Each row below holds a small network's activations on one input, seen along a few directions.
In each table, some parts of the input vary, and every possible input appears once, in random order.
A made-up example of a description, with smaller parts first: one of 4 places along a line, together with either a single point or one of 11 places along a line or (one of 3 separate values, together with one of 5 places around a ring).
Shared parts are said once, and a part with two or three values counts as separate values.

Other details of the inputs vary at random and push rows far along two fixed directions, the same in every table; ignore that.

Table:
r1: 28 -41 34 13 31 8 -32 10 2 11 41 -17
r2: -24 11 18 43 12 1 19 -55 -4 -5 26 -18
r3: 13 -16 -26 -32 -13 10 -43 51 5 5 -14 27
r4: 25 -11 -23 -42 -18 -10 -30 53 17 13 1 16
r5: 12 -25 -1 -45 -23 3 -21 61 0 16 -12 8
r6: -11 34 -29 -15 -15 -16 35 -9 -12 -8 -37 15
r7: -40 8 -25 -21 -8 -24 37 6 -22 -16 -22 -2
r8: 30 -11 -26 -40 -22 0 -26 51 10 14 0 19
r9: 17 -30 -21 -40 -8 0 -21 61 -12 5 -4 15
r10: -29 5 47 28 14 -4 29 -44 -4 -3 16 -34
r11: -47 24 -28 -13 -10 -20 13 -3 -3 -19 -31 10
r12: -6 23 22 50 21 15 23 -54 1 -13 1 -17
r13: -27 32 -28 -8 -11 -7 29 -1 -1 -19 -42 13
r14: 27 -13 -26 -41 -21 -4 -28 51 14 16 0 16
r15: 47 -20 29 12 30 11 -36 -7 23 26 29 -4
r16: -10 22 26 31 31 -14 21 -60 11 0 12 -18
r17: 36 -36 50 14 8 26 -24 7 2 17 31 -16
r18: -11 -1 25 41 20 3 35 -48 -26 -14 18 -27
r19: 36 -30 24 27 10 22 -39 0 9 14 42 -2
r20: -21 27 -31 -17 -26 -19 37 -5 -6 -13 -20 7
r21: -14 6 43 36 3 11 36 -47 -18 -5 11 -30
r22: -16 14 19 50 14 13 14 -59 -9 -14 8 -15
r23: 13 -19 -28 -32 -21 -1 -37 55 6 13 -1 22
r24: -45 22 -31 -13 -13 -15 16 -5 -6 -16 -33 10
r25: -20 22 26 41 32 -1 16 -51 16 -11 6 -21
r26: 26 -28 27 22 17 10 -45 2 17 17 45 -7
r27: 34 -29 25 26 19 28 -47 -3 11 9 28 0
r28: 50 -18 29 12 29 16 -35 -7 19 24 30 -1
r29: -16 31 -28 -19 -11 -21 34 -9 -6 -9 -35 16
r30: -40 16 -7 -25 -25 -12 40 6 -18 -9 -29 -3
r31: 37 -20 29 22 31 25 -42 2 28 15 22 -7
r32: 22 -32 -21 -37 -11 1 -19 61 -14 2 -7 17
r33: -16 29 -32 -13 -30 -14 38 -6 -12 -12 -22 7
r34: -30 23 -34 -3 -30 -11 29 -2 -20 -15 -22 12
r35: -32 33 -28 -12 -7 -8 26 0 2 -16 -39 11
Each input here is: one of 5 places along a line, together with either one of 2 separate values or one of 5 places around a ring.
The inputs of r18 and r9 match in every part but the place on the line of 5. If r21 is changed in the same way as r18 into r9, which row does it become?
Answer: r30
Which other rows does r6 become when the place on the line of 5 takes its other values? List them by row number.
Answer: r15, r16, r28, r29
Which other rows does r13 become when the place on the ring of 5 takes its other values? List them by row number.
Answer: r19, r20, r27, r29

Table:
r36: 9 -10 8 4 13 7 -27 9 12 5 4 3
r37: -24 8 6 13 1 -3 33 -23 -16 -13 -4 -14
r38: 17 -13 10 -5 4 3 -12 11 1 7 7 -1
r39: -19 20 -25 -23 -11 -17 23 5 -3 -6 -26 9
r40: -6 17 -5 15 1 0 9 -22 5 -6 -2 1
r41: -18 5 -21 -23 -25 -5 17 24 -14 -9 -23 7
r42: -25 18 0 9 -2 -7 37 -28 -15 -14 -13 -9
r43: 28 -13 20 17 15 18 -15 -8 4 9 17 -5
r44: 9 5 6 16 16 1 -5 -21 12 2 13 -4
r45: 12 4 -5 7 6 4 -7 -4 6 0 2 5
r46: 8 1 -17 -23 -9 -5 -5 25 1 4 -16 14
r47: 33 -32 6 -9 4 9 -40 33 4 15 20 6
r48: -30 14 5 21 0 -8 27 -37 -10 -11 4 -12
r49: 18 -5 19 16 10 11 -11 -12 8 9 15 -5
r50: 29 -29 39 35 26 20 -26 -20 3 11 45 -17
r51: -6 16 -6 11 8 -7 11 -22 6 -5 -1 -1
r52: 5 -12 6 -7 -4 2 -7 16 0 5 7 -4
r53: -3 -7 10 2 5 -2 7 -1 -5 0 8 -10
r54: -10 -1 25 24 9 2 14 -27 -4 -2 17 -20
r55: 35 -12 21 29 17 23 -29 -13 15 9 27 -4
r56: 4 -11 -18 -22 -18 1 -16 34 -5 3 -6 14
r57: 20 -7 -2 -7 -6 11 -15 17 3 7 -3 9
r58: 27 -19 2 -17 -8 11 -26 34 3 11 2 8
r59: 11 -16 4 3 -4 10 -17 10 -3 4 12 1
r60: -14 0 8 4 5 -6 18 -11 -6 -4 6 -13
r61: -17 11 28 30 20 -5 29 -52 -3 -6 15 -25
r62: -12 0 8 8 2 -1 19 -11 -12 -7 2 -11
r63: 8 2 5 2 1 2 -4 -3 5 6 2 1
r64: -15 2 12 19 6 -3 10 -28 -3 -3 15 -13
r65: -30 18 -23 -14 -8 -11 10 7 -1 -12 -31 12
r66: -29 17 -31 -20 -14 -8 10 16 -5 -14 -38 16
r67: 23 -9 18 13 8 15 -17 -5 8 10 15 -3
r68: -22 11 2 8 12 -5 5 -18 8 -7 -6 -4
r69: 20 -13 10 -2 -3 13 -15 13 0 6 6 0
r70: -33 20 -19 -10 -3 -13 13 -1 1 -12 -27 7
r71: 20 -24 -5 -19 -1 2 -30 33 3 11 11 8
r72: 23 -25 13 -5 -2 12 -24 26 2 11 15 -1
r73: 17 -12 22 13 12 10 -6 -9 -1 4 15 -10
r74: -17 20 -14 -10 -11 -11 19 -5 -1 -3 -18 5
r75: -16 24 -16 9 -1 -6 23 -22 -4 -14 -15 3
r76: -27 19 -29 -30 -28 -17 26 17 -12 -10 -36 13
r77: 9 0 17 16 16 4 0 -21 6 6 13 -9
r78: 28 -13 15 8 12 14 -18 1 5 10 13 -1
r79: -25 30 -21 3 -3 -17 29 -22 -2 -14 -19 4
r80: -5 -5 -25 -36 -27 -4 -1 46 -9 -2 -22 15
r81: -7 17 22 43 22 2 13 -58 11 -4 21 -18
r82: -20 14 19 23 13 -8 32 -44 -6 -8 5 -20
r83: 12 -9 -3 -21 -9 0 -14 26 5 8 -2 6
r84: 10 -16 6 -7 1 2 -7 19 -4 4 7 -2
r85: -20 21 -11 -7 -8 -11 22 -12 1 -4 -15 2
r86: 3 -5 -9 -11 0 6 -22 24 7 0 -13 12
r87: 31 -30 -5 -15 -4 13 -36 40 -2 11 10 11
r88: -4 -6 4 5 5 -4 0 -7 -4 0 11 -5
r89: -24 17 -27 -30 -26 -17 22 19 -9 -8 -32 12
r90: -2 1 29 29 18 3 15 -38 -4 -2 16 -19
r91: -26 10 -11 -6 -10 -13 17 -8 -6 -7 -5 -1
r92: 4 -12 -22 -36 -19 -5 -6 50 -8 1 -17 14
r93: -16 24 7 31 11 -5 21 -48 6 -8 6 -10
r94: 43 -24 7 -9 6 15 -37 29 10 18 11 9
r95: 19 -2 -30 -32 -15 -2 -28 43 15 8 -12 24
r96: -14 10 7 5 -1 -6 17 -18 -2 -3 -1 -9
r97: 9 -16 10 -6 -1 4 -11 15 3 7 13 -6
r98: 19 -22 13 6 4 9 -27 9 4 11 23 -2
r99: -21 27 -38 -18 -15 -17 21 5 -4 -13 -32 17
r100: 3 -11 7 8 6 2 -6 -4 -5 2 13 -4
r101: -7 18 -38 -25 -21 -11 2 23 3 -5 -28 23
The inputs of r71 and r47 match in every part but one. If r91 is changed in the same way as r71 into r47, which row does it become?
Answer: r98
The inputs of r80 and r54 match in every part but one. If r58 is changed in the same way as r80 into r54, which row does it become?
Answer: r89
What do these inputs look like to the network?
Answer: one of 6 places along a line, together with either a single point or (one of 2 separate values, together with one of 5 places along a line)
Which other rows does r92 become when the choice among 2 separate values takes its other values? List them by row number.
Answer: r72
Which other rows does r94 become when the place on the line of 6 takes its other values? List them by row number.
Answer: r39, r43, r46, r77, r78
A walk changes only the place on the line of 6. It starts at r95 and steps to r81. List the rest of the walk in order.
Answer: r93, r101, r40, r55
Which other rows does r78 become when the place on the line of 5 takes its other values? List them by row number.
Answer: r45, r50, r62, r73
